Each row below holds a small network's activations on one input, seen along a few directions.
Each table varies a few parts of the input and shows all the possible inputs, shuffled.
A made-up example of a description, with smaller parts first: values(2) and (point or ring(11) or (line(4) and ring(5))).
Shared parts are said once, and a part with two or three values counts as separate values.
In the rows, 128 means zero.

Other details of the inputs vary at random and push rows far along three fixed directions, the same in every table; ignore that.
To show where, the next rows are all for the same input, with only those details redrawn:
[100 160 119 132 137 125 106  97 140 113 120 140]
[129  90 143 137 139 117 180 114 119 100 145  90]
[151  93 136  55 128 155 170 142 139 147  89 182]
[129  90 143 136 139 117 180 113 118 100 146  90]
[137 107 143 150 111 160 121 105 111 154 131 139]
[137 107 143 150 111 160 121 106 111 154 131 140]
[ 99 161 119 132 137 125 106  97 140 113 120 140]
[129  90 143 136 139 117 180 114 119 100 146  90]

Table:
r1: [129 100 156 133 149 111 168 142 120 121 134  64]
r2: [112 166 131 135 151 117 102  99 133 118 110 136]
r3: [131 183 106 160 122 122  95 140 159 113 127 141]
r4: [125 188 111 151 120 109  99 126 141 117 141 155]
r5: [ 88 163 133 129 141 114 103 118 139 131 125 131]
r6: [ 97 133 121 110 162  74 138 129 147  59 133  68]
r7: [157 118 148 153 124 164 108 113 108 162 113 120]
r8: [140  84 150 128 143 103 149 139 115 104 134  68]
r9: [135  96 138 140 100 154  93 129 115 152 130 121]
r10: [131 114 162 149 121 144 113 127 107 177 127 131]
r11: [137  89 128 135 149 132 174 119 128 102 147  76]
r12: [ 93 141 114 127 137 111  85 113 142 114 137 139]
r13: [170 135 127 166  93 155 109 142 116 158 146 135]
r14: [116 181  92 146 121 103 103 133 121 117 130 154]
r15: [ 91 145 121 125 127 107  85 114 138 111 128 136]
r16: [116 142 106  39 164 125 155 132 172 110  87 186]
r17: [162 134 130 161  87 138 116 134 104 164 154 149]
r18: [ 80 159 127 129 132 117 106 118 143 128 128 132]
r19: [150 130 123 163 102 146 115 149  83 154 148 152]
r20: [120 104 143 147 116 155 118 124 119 173 147 136]
r21: [159  97 142  55 136 152 168 143 135 150  86 181]
r22: [139 163 107  56 144 103 160 174 186 104  86 205]
r23: [123  97 149 131 142 117 170 140 123 117 142  66]
r24: [165 131 109 162  89 146 113 139 104 165 142 132]
r25: [129  74 131 126 139 115 153 137 127 101 153  75]
r26: [161 129 109 161  93 149 112 147  96 158 136 135]
r27: [174 110 110  56 112 126 180 175 131 154 101 194]
r28: [ 89 159 113 128 141 133  98 123 153 132 129 120]
r29: [151  93 136  54 128 156 170 142 139 148  88 183]
r30: [113 166 118 130 144 134  99 105 141 114 110 121]
r31: [ 78 145 121 115 159  85 158 132 156  74 135  66]
r32: [142  99 157 145 115 135  93 124 102 161 127 135]
r33: [143 111 136 149 110 172 114 112 116 154 124 123]
r34: [129 190  98 141 113 113  96 132 140 120 137 130]
r35: [128  79 150 128 137  97 156 131 113 102 150  86]
r36: [118 187  91 141 127 123  94 146 121 112 131 137]
Q: What do these inputs look like to the network?
A: values(2) and (line(6) or (values(3) and line(4)))
Q: Changing only the values(2) part turns r24 into r27. The same change can be made to r30. Which row results?
A: r21
Q: Start at r28 and move only the line(4) part, one step at a time. The first step leads to r31. Which rows follow, in order?
A: r23, r1
Q: Start at r36 and move only the line(6) part, one step at a time. The first step leads to r26. Which rows follow, in order?
A: r24, r34, r13, r3
Q: Start at r12 and move only the line(4) part, one step at a time. The first step leads to r15. Which rows follow, in order?
A: r35, r32
Q: Which other rows does r29 become when the values(3) part takes its other values? List them by row number.
A: r15, r18

Table:
r37: [132 101 133 103 137 125 156 141 132 121 123 115]
r38: [152  87 145 141 109 159 132 126 107 159 132 135]
r39: [136 103 132 103 136 127 166 132 134 118 124 128]
r40: [104 112 140 183 151  83 159 112 115  75 175  29]
r41: [121 144 132 144 117 154  84 120 126 161 121 143]
r42: [ 96 150 134 223 127 105  83  83 105 108 173  62]
r43: [108 156 120 111 142 117 116 120 144 115 111 145]
r44: [166 105 138 148 104 154 138 139 103 159 134 131]
r45: [106 160 112 107 141 122 121 117 152 112 114 147]
r46: [127 151 122 151 107 142  88 128 118 159 133 155]
r47: [143 110 126 109 127 116 162 150 133 114 131 123]
r48: [136 102 140 105 138 122 160 137 125 119 123 123]
r49: [108 159 118 109 143 118 121 118 148 115 112 148]
r50: [108 155 121 106 142 113 113 125 146 117 114 135]
r51: [154  85 147 140 109 159 129 128 104 159 133 132]
r52: [136 101 134 101 135 123 156 138 131 120 125 116]
r53: [165 101 140 149 107 151 133 140 105 161 138 134]
r54: [122 161 105 114 137 112 117 134 145 109 120 143]
r55: [107 151 116 106 141 113 111 121 145 111 113 137]
r56: [127 147 117 150 105 144  86 127 119 156 134 155]
r57: [134 110 135 103 138 126 170 133 134 122 123 128]
r58: [121 140 128 142 115 157  82 119 128 158 122 143]
r59: [122 166 104 113 134 115 122 132 143 108 115 140]
r60: [142 113 131 110 129 114 165 151 131 117 130 123]
Q: What do these inputs look like to the network?
A: values(2) and (line(4) or line(8))
Q: Changing only the values(2) part turns r57 into r45. The same change can be made to r46. Which row results?
A: r56
Q: Start at r41 and move only the line(8) part, one step at a time. The first step leads to r40. Which rows follow, in order?
A: r50, r42, r48, r43, r49, r57
